A =
[[126 103 133 109 137 146 127 128 128 123 139 127 138]
 [129 113 137 111 134 134 123 136 126 129 132 136 138]
 [132 136 127 122 120 139 131 129 122 132 134 125 130]
 [117 141 115 133 133 119 134 100 139 143 130 131 128]
 [127 133 116 121 114 125 129 124 125 131 146 140 126]
 [132 107 140 100 130 138 119 131 137 130 148 134 143]
 [126 128 123 125 117 130 130 125 129 131 146 135 129]
 [137 110 135 105 126 129 122 132 134 130 137 142 149]
 [134 110 141 101 128 133 117 133 137 132 145 139 145]
 [112 138 112 133 131 123 131 103 137 135 131 131 127]
 [130 111 120 132 135 131 143 133 110 118 103 140 140]
 [116 142 114 134 133 121 133 101 140 143 131 132 127]
 [113 136 115 133 131 121 134  99 136 141 129 128 132]]
Rows and columns are counted from 1.
row 1 col 1 = 126
row 3 col 6 = 139
row 6 col 11 = 148
row 9 col 11 = 145
row 3 col 13 = 130
row 8 col 10 = 130
row 1 col 6 = 146
row 10 col 1 = 112
row 13 col 3 = 115
row 7 col 8 = 125
row 6 col 9 = 137
row 4 col 1 = 117
row 13 col 2 = 136
row 4 col 4 = 133
row 11 col 6 = 131
row 2 col 7 = 123
row 4 col 7 = 134
row 8 col 5 = 126
row 4 col 3 = 115
row 5 col 3 = 116
row 12 col 10 = 143
row 11 col 3 = 120
row 13 col 1 = 113
row 11 col 9 = 110
row 10 col 6 = 123
row 8 col 8 = 132
row 12 col 5 = 133
row 3 col 12 = 125
row 13 col 7 = 134
row 4 col 6 = 119
row 8 col 1 = 137

m =
[[128 131 128 118 127 131 135 126 125 127 132 127 133 122]
 [130 133 126 142 125 132 131 116 126 130 126 125 128 131]
 [138 130 127 132 122 125 124 132 131 130 130 128 139 129]
 [114 111 128 123 121 134 144 144 130 129 132 132 109 128]
 [128 117 128 138 126 130 126 121 120 128 126 133 128 132]
 [127 122 125 139 122 125 125 139 126 130 128 124 131 126]
 [133 122 130 137 129 134 140 134 126 125 135 124 132 131]
 [120 132 130 128 132 130 138 129 132 128 131 116 118 128]
 [124 130 127 129 121 131 133 109 119 128 128 132 126 126]
 [139 131 129 118 133 127 124 150 131 125 127 123 140 129]
 [127 124 129 128 129 127 118 138 131 127 123 130 129 130]
 [136 130 127 122 126 131 141 112 127 128 131 130 142 127]]
Indices start at 1.
(1, 1)	128
(12, 5)	126
(3, 13)	139
(8, 9)	132
(12, 11)	131
(5, 2)	117
(4, 6)	134
(11, 9)	131
(9, 4)	129
(5, 1)	128
(7, 13)	132
(3, 9)	131
(3, 7)	124
(1, 3)	128
(10, 11)	127
(10, 7)	124
(8, 7)	138
(5, 9)	120
(1, 12)	127
(9, 10)	128
(7, 8)	134
(4, 12)	132
(10, 1)	139
(3, 12)	128
(2, 9)	126
(7, 2)	122
(11, 8)	138
(7, 3)	130
(1, 14)	122
(2, 7)	131
(10, 13)	140
(3, 2)	130
(7, 6)	134
(6, 7)	125
(10, 5)	133

arr =
[[147 134 130 138 131 127 120 115]
 [156 121 133 136 131 138 125 105]
 [102 129 111 152 131 147 136 150]
 [145 133 126 146 131 134 121 119]
 [134 133 126 137 131 130 124 125]
 [155 127 128 150 131 143 122 110]
 [155 117 135 130 131 139 128 106]]
Rows and columns are counted from 1.
(1, 1): 147
(7, 3): 135
(4, 2): 133
(2, 7): 125
(1, 3): 130
(5, 2): 133
(3, 7): 136
(4, 5): 131
(7, 7): 128
(6, 8): 110
(1, 2): 134
(4, 4): 146
(7, 5): 131
(3, 8): 150
(4, 3): 126

W =
123  129  110  136  137  134  117  113  120  125  121  129
127  128  128  123  126  125  132  127  128  130  124  127
130  141  130  145  138  127  144  140  112  132  146  130
124  136  126  127  143  127  114  121  141  118  139  123
142  121  136  127  101  143  124  129  131  134  138  128
125  131  135  133  120  129  120  129  116  131  120  137
128  128  126  129  127  128  126  126  128  128  125  129
123  134  117  133  131  137  131  117  122  129  133  117
126  129  137  125  118  132  119  128  125  118  134  130
127  124  114  136  121  121  113  126  139  138  129  135
120  140  120  148  137  112  121  147  157  156  143  145
129  125  129  130  128  131  124  128  128  128  127  130
127  136  142  119  119  136  112  129  128  109  142  130
132  121  130  117  111  117  147  130  129  140  116  119
124  133  122  126  129  115  118  129  156  142  142  126
119  140  124  135  119  140  131  121  115  133  138  122
Indices start at 1.
row 1 col 1: 123
row 8 col 1: 123
row 4 col 9: 141
row 5 col 10: 134
row 5 col 2: 121
row 12 col 9: 128
row 15 col 11: 142
row 13 col 1: 127
row 14 col 3: 130
row 13 col 7: 112
row 15 col 1: 124
row 2 col 9: 128
row 7 col 7: 126
row 2 col 7: 132
row 5 col 9: 131
row 10 col 8: 126
row 15 col 3: 122
row 16 col 2: 140
row 11 col 2: 140
row 9 col 5: 118
row 3 col 3: 130
row 10 col 3: 114
row 11 col 5: 137
row 16 col 8: 121
row 7 col 11: 125
row 8 col 5: 131
row 14 col 12: 119
row 5 col 12: 128
row 2 col 12: 127
row 8 col 2: 134
row 7 col 6: 128
row 5 col 4: 127
row 12 col 5: 128
row 9 col 8: 128
row 7 col 12: 129
row 10 col 2: 124
